Each row has a name. Each question is about the rows just above it. Places in a row count from 0.

[101 159 184 169 119 149 149] = U
[152 159  93 125 163 108 160] = S
[142 138 129 141  91 168 122] = Z
[130 185 130 178 146 146 146] = B
[113 124 159 161 127 112 129] = L
One entry of B was changed: [130 185 130 178 145 146 146]. Where, and from what?
4, [146]
Repeated in U:
[149]
Changed B: [130 185 130 178 146 146 147]. Place and old value:
6, [146]
The row with [101 159 184 169 119 149 149] is
U
Whose row is [142 138 129 141  91 168 122]?
Z

[138 117 115 128 150 129 133 126 125 117 125 132 125 122 117 133 133 131
 141]  G
[151 149  96 106 137 142 109 176 205 180 154 136 127 141 139 123 103 116
 183]  C
[138 117 115 128 150 129 133 126 125 117 154 136 127 141 139 127 104 113
 197]  E
Where does [138 117 115 128 150 128 133 126 125 117 154 136 127 141 139 127 104 113
 197] differ from E, and what was there?
5, [129]
Which row holds [151 149  96 106 137 142 109 176 205 180 154 136 127 141 139 123 103 116
 183]?
C
Changed G: [138 117 115 128 150 129 133 126 125 118 125 132 125 122 117 133 133 131
 141]. Place and old value:
9, [117]
One entry of C was changed: [151 149  96 106 137 142 109 176 205 180 154 136 127 142 139 123 103 116
 183]. Where, and from what?
13, [141]

[144 116 109 116 112 133  84 103 109 102 125 129 158 167 138 131 121 142
 109 140 126 148 152] : J
[144 124 109 116 128 133  84 201 103 102 123  56 158 128 138 131 103 154
 109 120 126 157 152] : T
[134 121 109 125 125 128  97 103 109 128 128 129 128 175 138 131 121 132
 109 140 126 148 144] : M
[144 116 109 116 112 112  84 103 109 102 125 129 158 167 138 131 121 142
 109 140 126 198 112] : K
Whose row is [134 121 109 125 125 128  97 103 109 128 128 129 128 175 138 131 121 132
 109 140 126 148 144]?
M
[144 116 109 116 112 112  84 103 109 102 125 129 158 167 138 131 121 142
 109 140 126 198 112] is in which row?
K
Changed K: [144 116 109 116 112 112  84 103 109 102 125 129 158 166 138 131 121 142
 109 140 126 198 112]. Place and old value:
13, [167]
Where does [134 121 109 124 125 128  97 103 109 128 128 129 128 175 138 131 121 132
 109 140 126 148 144] differ from M, and what was there?
3, [125]

[134 119 104 114 119] = Y
[136 160 118 129 154] = V
[ 71 133 114 128 103] = X
[106 152 114 130 114] = Q
Repeated in Y:
[119]
Changed V: [137 160 118 129 154]. Place and old value:
0, [136]
One entry of X was changed: [ 71 132 114 128 103]. Where, and from what?
1, [133]

[192 145  79  98] : vilo
[186 159 186 104] : bava
[193 151  76  99] : tegap
[147 109  58 112] : Diluk
[172 164  70 113] : sefi
[144 126  85 104] : fekap
[159  83  61 117] : nidek
[104 104  84 104] : lozal
[190 141  83  98] : Zibun
[137 130  75 104] : dofuz
[60 60 60 60] : Bal
[182 133  86 100] : mifa
The value that bava holds more than once:
[186]
One entry of Diluk was changed: [147 109  58 111]. Where, and from what?
3, [112]
Changed tegap: [193 151  77  99]. Place and old value:
2, [76]
Where does [105 104  84 104] differ from lozal, and what was there?
0, [104]
Which value appears more than once in Bal?
[60]
Changed tegap: [193 151  76 100]. Place and old value:
3, [99]
Repeated in lozal:
[104]

[137 182 185 155 140 170 144 170 176 150 174 170 137  93 161 110 146 151
 150 175 184 116 166 180 146 153 152 155 157 170 142 178 180 157  65 149
 176 178 168 180 154] : D
[163  97  93 112 180 161  99 110  95 182 111 111 182 137  87 105  99 201
 118  90  74 111  92 151  92 137 183 182  96 100 179 107  81 104 112 184
  88 104  68  93  98] : W
[103 152 156  69  98 117  66 131 139  71 142 168  66  64 128 106 105  79
 176  69 150 168 134 102 115  85  88  69 160 117  98 175 153 175  78  86
 140 163 125 147 168] : H
[156 131 126 106 195 157 176 145 141 193 127 121 188 187 147 124 158 196
 113 129 135  79 156 165 147 186 186 190 105 152 145 109 143  93 169 192
 142 106 154 117  77] : F
One entry of F was changed: [156 131 126 106 195 157 176 145 141 193 127 121 188 187 147 124 159 196
 113 129 135  79 156 165 147 186 186 190 105 152 145 109 143  93 169 192
 142 106 154 117  77]. Where, and from what?
16, [158]
[137 182 185 155 140 170 144 170 176 150 174 170 137  93 161 110 146 151
 150 175 184 116 166 180 146 153 152 155 157 170 142 178 180 157  65 149
 176 178 168 180 154] is in which row?
D
[156 131 126 106 195 157 176 145 141 193 127 121 188 187 147 124 158 196
 113 129 135  79 156 165 147 186 186 190 105 152 145 109 143  93 169 192
 142 106 154 117  77] is in which row?
F

[166 141  77 118 166 108 126 123 169 139 149 121 143  95 139 120 103 117
  75 116  87  54 107 145  87 137 161 108  87 103 113 141  71 141 141 117
 126 106 142 136 151 142 111  89 134 127 136 184  90 148 119 168 116] : depar
[145 128 110 130  79 165 110 109 101  91 141 133 138  92 154 131 170 125
 120 123 157 155 127 153 117 168 137 135 112 134 123 151 126 129 125 142
 119 120 103  57 122 125  92 129  88 143  95 145  72 183  94 127 106] : dibi
[156  93 150 117  80 155 118 144 105 121 136 137  95 144 126 160 176 134
 158  94 182 160 134 125 130 163 110 157 121 150 180 146 142 133 106 160
 105 119 113 140 120  95  98 146 110 125  80 136 138 119 155 110 126] : lamut
[143  93 152 113  83 151 121 143 100 116 138 145  98 143 123 161 174 129
 162  94 180 168 143 119 137 165 108 155 131 152 175 140 157 138 110 160
 112 124 111 127 116  97 112 148 114 126  82 117 149 122 150 111 119] : kilel
[175  99 144 120  89 150 115 144 117 136 142 125  85 148 129 155 160 148
 146 105 169 128 119 142 118 155 123 146 106 142 177 159 113 120 112 162
  92 113 124 158 127 103  77 148 102 113  75 171 107 109 167 119 134] : Velop
[ 91 126 126 118 101 136 132 121  92 109 124 140 139 111 148 127 148 113
 111 126 129 172 127  97 123 183 145  95 145 118  81 113 144 137 127 120
 152  94  95  79 140 123 178 101 132 145 140  88 128 161  67 111 103] : dop
Changed dop: [ 91 126 126 118 101 136 132 121  92 109 124 140 139 111 148 127 148 113
 111 126 129 172 127  97 123 183 145  95 146 118  81 113 144 137 127 120
 152  94  95  79 140 123 178 101 132 145 140  88 128 161  67 111 103]. Place and old value:
28, [145]
Whose row is [156  93 150 117  80 155 118 144 105 121 136 137  95 144 126 160 176 134
 158  94 182 160 134 125 130 163 110 157 121 150 180 146 142 133 106 160
 105 119 113 140 120  95  98 146 110 125  80 136 138 119 155 110 126]?
lamut
One entry of kilel was changed: [143  93 152 113  83 151 121 143 100 116 138 145  98 142 123 161 174 129
 162  94 180 168 143 119 137 165 108 155 131 152 175 140 157 138 110 160
 112 124 111 127 116  97 112 148 114 126  82 117 149 122 150 111 119]. Where, and from what?
13, [143]
Changed dibi: [145 128 110 130  79 165 110 108 101  91 141 133 138  92 154 131 170 125
 120 123 157 155 127 153 117 168 137 135 112 134 123 151 126 129 125 142
 119 120 103  57 122 125  92 129  88 143  95 145  72 183  94 127 106]. Place and old value:
7, [109]
Changed depar: [166 141  77 118 166 108 126 123 169 139 149 121 143  96 139 120 103 117
  75 116  87  54 107 145  87 137 161 108  87 103 113 141  71 141 141 117
 126 106 142 136 151 142 111  89 134 127 136 184  90 148 119 168 116]. Place and old value:
13, [95]
Changed dop: [ 91 126 126 118 101 136 132 121  92 109 124 140 139 111 148 127 148 113
 110 126 129 172 127  97 123 183 145  95 145 118  81 113 144 137 127 120
 152  94  95  79 140 123 178 101 132 145 140  88 128 161  67 111 103]. Place and old value:
18, [111]

[174 143 128 155 109 109] : givo
[124 149 120 154  89 143] : Fud
[ 92 134 119 121 116 146] : derog
[ 92 134 125 121 116 146] : gud
[174 155 139 155 155 109] : bozi
[110 153 117 156  71 153] : tusu
[144 136 134 140 145 120] : Vivup
Which value appears more than once in givo?
[109]
One entry of tusu was changed: [110 152 117 156  71 153]. Where, and from what?
1, [153]
Repeated in bozi:
[155]

[148 136 136 156 139 136 132 130 126 133 167 156 131 144 153 159 128 116
 142 142 145 125 147 155 138 135 123 108 137 150 131 138 152 162 151 140
 143 129 109 136 133 129 132 144 143 152 178 143 138 125 160 114 168 137]  Petu
[170 149 141 163 156 144 132 138 106 118 172 147 120 133 152 161 139 128
 148 139 159 119 131 165 141 157 121 113 141 155 131 161 152 157 151 139
 147 145 108 133 138 128 146 137 130 171 184 151 161 126 159 126 164 137]  bivil
[ 53  92 124 115  90 120 128 107 200 195 124 173 190 171 146 144  98  69
 118 146  76 166 180 114 115  65 129 105 108 105 122  62 127 159 127 141
 108  87 117 145 109 124  81 153 178  70 127 112  67 138 139  84 159 123]  defif
[159 144 153 147 167 147 125 151 111 141 152 134 145 138 158 153 157 127
 154 140 148 138 127 157 134 163 112 130 131 131 125 169 140 154 134 134
 138 164 112 137 139 117 144 134 132 165 163 148 168 134 138 134 153 137]  div
[162 146 154 143 171 149 121 153 103 136 145 124 142 132 154 147 161 133
 153 136 148 138 117 155 132 169 111 136 129 127 123 174 134 147 128 132
 135 170 114 135 138 115 147 127 125 166 154 148 174 135 129 141 144 135]  lodub
One entry of lodub was changed: [162 146 154 143 170 149 121 153 103 136 145 124 142 132 154 147 161 133
 153 136 148 138 117 155 132 169 111 136 129 127 123 174 134 147 128 132
 135 170 114 135 138 115 147 127 125 166 154 148 174 135 129 141 144 135]. Where, and from what?
4, [171]
Changed defif: [ 53  92 124 115  90 120 128 107 200 195 124 173 190 171 146 144  98  69
 118 146  76 166 180 114 115  65 129 105 108 105 122  62 127 159 127 141
 108  87 117 145 109 124  81 153 178  70 127 112  67 138 139  83 159 123]. Place and old value:
51, [84]
Changed lodub: [162 146 154 143 171 149 121 153 103 136 145 124 142 132 154 147 161 133
 153 136 148 138 117 155 132 169 111 136 129 127 123 174 134 147 128 132
 135 170 114 135 138 115 147 127 125 166 154 148 174 135 129 141 143 135]. Place and old value:
52, [144]
Changed lodub: [162 146 154 143 171 149 121 153 103 136 145 124 142 132 154 147 161 133
 153 136 148 138 117 155 132 169 111 136 129 127 123 175 134 147 128 132
 135 170 114 135 138 115 147 127 125 166 154 148 174 135 129 141 144 135]. Place and old value:
31, [174]
One entry of Petu was changed: [148 136 136 156 139 136 132 130 126 133 167 156 131 144 153 159 128 116
 142 142 145 125 147 156 138 135 123 108 137 150 131 138 152 162 151 140
 143 129 109 136 133 129 132 144 143 152 178 143 138 125 160 114 168 137]. Where, and from what?
23, [155]
One entry of lodub was changed: [162 146 154 143 171 149 121 153 103 136 145 124 142 132 154 147 161 133
 153 136 148 138 117 155 132 169 111 136 129 127 123 174 134 147 128 132
 135 170 114 135 138 115 147 128 125 166 154 148 174 135 129 141 144 135]. Where, and from what?
43, [127]

[161 161 102 148] = N
[179 189 169 114] = R
[177 106 173  70] = P
[180 102  87 146] = A
Changed R: [179 188 169 114]. Place and old value:
1, [189]
Which value appears more than once in N?
[161]
One entry of N was changed: [161 161 102 147]. Where, and from what?
3, [148]
One entry of R was changed: [179 189 169 115]. Where, and from what?
3, [114]
Where does [161 161 103 148] differ from N, and what was there?
2, [102]

[ 81 143 187 183 129 125 125 115 112 129 136 189 183 125 129 148] -> Bof
[179 180  81 168 162 186 113 189 186 175 159 101 188 179 178 170] -> novav
[110  95  94 136 166 171 160 144 159 175  69 100 151 155 163 168] -> nubib
[ 65  72 177 102  82  66 133  67  71  70  75 164  68  65  72  75] -> ladig
[116  71  78  71 158 154 131 138 150 165  64  69 143 149 155 164] -> Fopa
[135 183 190 188 109 130 165 134 127 113 161 183 130 122 119 118] -> san
Repeated in Fopa:
[71]
Changed novav: [179 180  81 168 162 186 112 189 186 175 159 101 188 179 178 170]. Place and old value:
6, [113]
Whose row is [116  71  78  71 158 154 131 138 150 165  64  69 143 149 155 164]?
Fopa
Whose row is [179 180  81 168 162 186 113 189 186 175 159 101 188 179 178 170]?
novav
Where does [116  71  78  71 158 154 131 138 150 165  65  69 143 149 155 164] differ from Fopa, and what was there?
10, [64]
Where does [ 81 143 186 183 129 125 125 115 112 129 136 189 183 125 129 148] differ from Bof, and what was there?
2, [187]
Where do [135 183 190 188 109 130 165 134 127 113 161 183 130 122 119 118] appear?
san

[ 68 123 137  77 139 137]  Kufe
[126 182 192 148  74 156]  Legi
[ 91 104 160 152 169  71]  Gov
[ 68 123 128 143  68  68]  geb
[ 97 119  95 190 182 182]  nugug
One entry of Gov was changed: [ 91 105 160 152 169  71]. Where, and from what?
1, [104]
Where does [ 68 123 128 143  68  67] differ from geb, and what was there?
5, [68]
Which value appears more than once in geb?
[68]
One entry of geb was changed: [ 68 123 128 142  68  68]. Where, and from what?
3, [143]
The value that nugug holds more than once:
[182]
Which value appears more than once in Kufe?
[137]

[155 127 109  90] -> motog
[149 138 115 101] -> nimib
[125 130 130 122] -> Vib
[156 151  94  94] -> meva
[125 117 130 122] -> vago
[155 157  94 156] -> Vesi
[131 131 106 131] -> Rulev
[136 113 117 104] -> Muf
[144 128 117 111] -> Faz
[187 169  62 166] -> kisaz
[139 109 109 114] -> Notek
Which value appears more than once in Notek?
[109]
Where does [125 130 130 121] differ from Vib, and what was there?
3, [122]
Where does [131 131 105 131] differ from Rulev, and what was there?
2, [106]
Repeated in Rulev:
[131]
Changed Rulev: [131 131 106 132]. Place and old value:
3, [131]
The value that meva holds more than once:
[94]

[ 70 171 115 189  70  81  70]  rozu
[117  79 117 129  81 122 133]  tomo
[192  76 142 184  92 171  70]  Gizuz
[118 160 174  84 198  79 191]  Dubem
Repeated in rozu:
[70]
Which value appears more than once in tomo?
[117]
Where does [ 69 171 115 189  70  81  70] differ from rozu, and what was there?
0, [70]
Which row holds [ 70 171 115 189  70  81  70]?
rozu

